Each row below holds a small network's activations on one input, seen along a few directions.
Each table varies a few parts of the input and shows all the possible inputs, shuffled.
A made-up example of a description, with smaller parts first: values(3) and (point or line(9) or (line(6) and ring(8))).
Shared parts are said once, and a part with two or three values counts as separate values.

A family of inputs:
R1: [ 38  37 -23  -8 -27   1 -11  15  17 -13 -54 -37  -7]
R2: [ 39  45  -9   8 -24  22   0   3  -2   2 -29 -11 -18]
R3: [-48 -17  26  13  24   5  -7  -6 -33   2  54  18  12]
R4: [-34 -11  29   9   0  19   7   2 -45   5  68  21   7]
R5: [ 24   1 -25   7  11  -3  25 -26  31   3 -20   2 -17]
R6: [-39 -20  22  11  12   7  -4   0 -26  -5  62  23   5]
R7: [-49 -49  18   4  27   1   8  -5  -8 -12  54  21  -1]
R8: [ 36  23 -33 -15  -9  -7  -7  10  29 -14 -58 -34 -10]
R9: [ 38   6 -43 -20  -2 -16  -6  -1  41 -19 -60 -32 -11]
R10: [ 38  43 -17   3 -31  12  -8  16   5 -13 -43 -23 -11]
R11: [ 26  -6 -37   5   8 -18  16 -19  36  -4 -33 -19 -12]
R12: [-44 -36  14   6  20   6  -3   1 -11  -5  56  23   4]
R13: [ 30  32  -8  15 -21   8  15 -16   0  20 -14 -20 -16]
R14: [-57 -47  21   7  38  -2   3 -12 -15  -5  45  17   6]
R15: [ 31  16  -9  12   0  11  33 -19  12  18 -16  -6 -10]
R16: [-42  -8  32  11  11  16   3  -4 -51  13  60  16  13]
R17: [ 31  31  74 -66 -78 -52 -65  77  -8  39 -65  38  62]
R18: [ 35  -9 -49 -12   9 -12   8 -10  46 -15 -55 -15  -9]
R19: [-53 -33  18   9  32   3  -7  -5 -18   2  48  18  11]
Question: What do these inputs look like to the network?
Answer: point or (values(2) and line(4)) or ring(10)
Question: Change only the values(2) part in R14. List by row number the other rows that result.
Answer: R7

A family of inputs:
R20: [-21   8  20  -1  -5  21 -16  22 -30 -11  30  10   9]
R21: [ 31  -4 -31 -10   2  -8   7  -7  32  -7 -43  -9  -7]
R22: [ 41  27 -33  16  -1   7  25 -23  27   6 -34 -17 -28]
R23: [-14  -4  18  17   4   7  32 -19 -23  25  33   9  -3]
R24: [ 43  33  27 -46 -42 -38 -34  33  11  27 -76   2  29]
R25: [-21 -13  -8  -2  20   3 -16   7  -2 -28   0  -7  -1]
R26: [ -9   7 -15  19  17  17   5 -14 -12 -10  15 -19 -15]
R27: [-15  10   2   3  -2  18 -15  12 -21 -11  24  -4   2]
R28: [-24 -32  12   2  11 -19  15 -13   4  19  26  18   7]
R29: [-13  12 -11   9   6  17 -13   2 -17 -18  18 -14  -7]
R30: [-18 -19 -17   7  27  -3  -3  -9   8 -16   3 -10  -3]
R31: [-24 -32  21  -2   7 -21   4  -3   0  20  32  23  12]
R32: [ -8   4  -9  18  14   9  11 -25  -4   7  25  -9  -9]
R33: [ 50  60  29 -19 -64 -21 -26  37  -3  34 -71  -4  25]
R34: [-10  -1   5  21  11  13  29 -28 -16  16  24  -2 -11]
R35: [ 32   4 -25 -21  -5  -7  -4  12  29 -28 -44 -15  -4]
R36: [-31 -18  20 -16   6   1 -25  24  -9 -16  19  18  12]
R37: [ 40  32 -20  -1 -23  11   2  11  14 -22 -35 -25 -18]
R38: [-14  -7  21  10  -3  -1  14  -8 -21  28  42  17   8]
R39: [-17  -2  30  10  -6   9   8   0 -38  11  35  18   7]
R40: [-28 -29  29  -3   5 -12  -2   4 -15   4  23  25  10]
R41: [-19   2  31   5  -6  17  -8  14 -35   3  36  19  11]
R42: [-20 -28  -2   7  17 -12  14 -21  10  10  17   7   2]
R43: [ 32  -3 -37  -1  15 -11  18 -18  41  -3 -43  -8  -9]
R44: [ 39  26 -27   9 -15  11  14 -11  16   1 -33 -19 -24]
R45: [-18 -22 -11   7  24 -10   3 -18  15  -1  13  -1   2]
R46: [ 40  28 -21   2 -22  16   5   4  17  -8 -34 -22 -19]
R47: [-29 -24  26 -11   2  -9 -21  14  -9  -1  30  28  15]
R48: [ 31  -1 -25 -18  -4  -3  -2   6  32 -15 -44 -12  -4]
R49: [-25 -16   1 -12   9  -2 -23  14  -1 -16  13   4   8]
Question: What do these inputs look like to the network?
Answer: values(2) and (point or line(4) or ring(10))
Question: Changing only the values(2) part turns R45 into R32. The same change can be made to R28. Which row results?
Answer: R23
